Each row below holds a small network's activations on one input, seen along a few directions.
Each table varies a few parts of the input and shows all the possible inputs, shuffled.
A made-up example of a description, with smaller parts first: one of 2 separate values, together with either a single point or one of 11 places around a ring or (one of 5 places around a ring, together with one of 6 places along a line).
Shared parts are said once, and a part with two or three values counts as separate values.

Other details of the inputs vary at random and push rows far along three fixed directions, the same in every table; ignore that.
These rows show it; all are for the same input, with only those details redrawn:
[-24  24  27  -3   2 -12 -19  20 -12  30 -21]
[  5 -26  55  -9   4 -31   7  -9 -28  -4 -35]
[ 12 -20 -30   8  22  -6   2 -28  26 -27  -2]
[  9 -15 -27   6  21  -6  -2 -24  24 -21  -5]
[-17  31 -18  27   5  14  -1  10  20   1  32]
[  5 -26  55  -9   4 -31   8  -9 -28  -4 -36]
[  9 -16  30  25   0  -3  36 -11  -6 -33  27]

A family of inputs:
R1: [ -1  16   9  26 -19  31   8  25  -2  -5  35]
R2: [  4  18 -22  18   3  34  -4  20   9  13  37]
R3: [  6 -16  43 -19 -24 -27   4 -10 -37   7 -11]
R4: [ 27 -22 -30   4   5  13  -5 -17  23 -15  -9]
R5: [-12  20  23 -18  -4   1   5  40 -25  39  -8]
R6: [  0  34   1   9 -17  20  30  21  -4  -4  35]
R7: [  1  31  -5  -9  -6  12 -33  18  -2  31 -17]
R8: [ 20 -31  19   1 -12   1  49  -1 -11 -39  10]
R9: [-24  14  -6  11 -25  13   2   7  -8   8  35]
R10: [  7 -34 -19 -26  -3 -28 -22 -27   5  10 -39]
R11: [ 11  -4 -51  -7   8   8   6  -5  32  -8  -9]
R12: [ -7  20  10  23 -19  37   9  22  -9  -1  33]
R13: [ -1 -16 -51  -4  -4  -2 -17 -18  24  -8   8]
R14: [ 11 -23  34  17   2 -10  32 -15 -11 -31  13]
R15: [-25  31 -25  21   8  22  -6   8  14  -5  30]
R16: [  9 -28  19   8 -14  -4  30  -8 -21  -9  44]
R17: [-22  29  30  -9   3 -11 -21  15 -11  29 -18]
R18: [-11  33  -9 -22  -5   5 -11  24   6  31 -20]
R19: [ 23 -21  -7 -29   9  -6 -31 -15   7  11 -53]
R20: [ 17 -15  34  10   4 -11  29 -20 -17 -35  16]
R21: [-21  25  -4  -7  22  -4 -28  19  -4  36  -6]
R22: [ -4 -11 -25 -18  25 -19 -35 -12  14   1 -44]
R23: [-21  21  14 -21 -11   4  -4  31 -20  27 -28]
R24: [  5  -9 -47  -9  -3  -1 -14 -27  29  -3  11]
Question: Changing only one part turns R15 into R9. The same change can be made to R20. Which row results?
Answer: R3
Question: What do these inputs look like to the network?
Answer: one of 4 separate values, together with either a single point or one of 5 places along a line
Question: Which other rows does R18 become when the place on the line of 5 takes its other values? List them by row number.
Answer: R6, R8, R11, R23
Question: Which other rows agree with R1 in the choice among 4 separate values? List them by row number.
Answer: R2, R4, R7, R12, R19

A family of inputs:
R25: [ 20 -29   1 -26   9 -15  -1 -12  -6  -3 -39]
R26: [  9  -7   1   9  -7  12  16   0   0 -15  14]
R27: [ 15 -29   4 -22  21 -21  -5 -19  -3  -9 -42]
R28: [ -8  15  13  -5 -13   3 -12  13 -12  21  -4]
R29: [ -8  13  16  -3 -12   5  -6  20 -11  20  -9]
R30: [  4  -5   6  15   2   6  14  -2   2 -19  14]
R31: [  5  -3   5  14   0   4   9 -10   2 -16  19]
R32: [ 14 -10  -2   3  -1   7  22  -2   2 -14  13]
R33: [-17  11  16  -1  -1 -11 -10  10 -10  20  -3]
R34: [-12  19  20  -2   4  -3  -3  19 -11  17  -8]
R35: [ -1  -7   2  13   2  -2  12  -8   0 -14  23]
R36: [ 14 -27   7 -19  20 -21  -3 -15  -2  -6 -39]
R37: [  3 -10  -4   6  -8   3  14  -5  -1 -10  24]
R38: [ -1  16 -55  -3   6  13 -29  -4  32  13   0]
R39: [  3  -9  -4   5  -8   5  14  -6  -2 -11  24]
R40: [-17  20  17  -9 -20  -5   0  17 -12  17  -9]
R41: [ -7  16  15 -10  -7   3  -1  21 -15  20  -7]
R42: [-15  23  20   5  -6  -1 -14  15 -10  20   0]
R43: [ 11 -10  -2   7  -6  12  15  -3   1 -17  12]
R44: [-14  16 -55   1  18   4 -29  -7  30  10   4]
R45: [ -1  16 -56  -3   6  14 -30  -4  31  12   0]
R46: [ -6   6   8  13  -7  -2  22  -4   3 -19  19]
R47: [  4 -10  -3   7  -8   3  15  -5   0  -9  24]
R48: [ 12 -28   6 -16  15 -17  -9 -18  -3 -10 -41]
R49: [  6  -4   5  16   0   3   9  -9   4 -14  19]
R50: [-13  16  21   3  -2   0  -8  17  -8  16  -9]
Question: What do these inputs look like to the network?
Answer: one of 2 separate values, together with either a single point or (one of 3 separate values, together with one of 4 places along a line)
Question: Changing only the choice among 2 separate values turns R48 into R43. The same change can be made to R31. Which row results?
Answer: R28
Question: A walk changes only the place on the line of 4. It starts at R33 and steps to R49. List the rest of the walk in order.
Answer: R50, R36
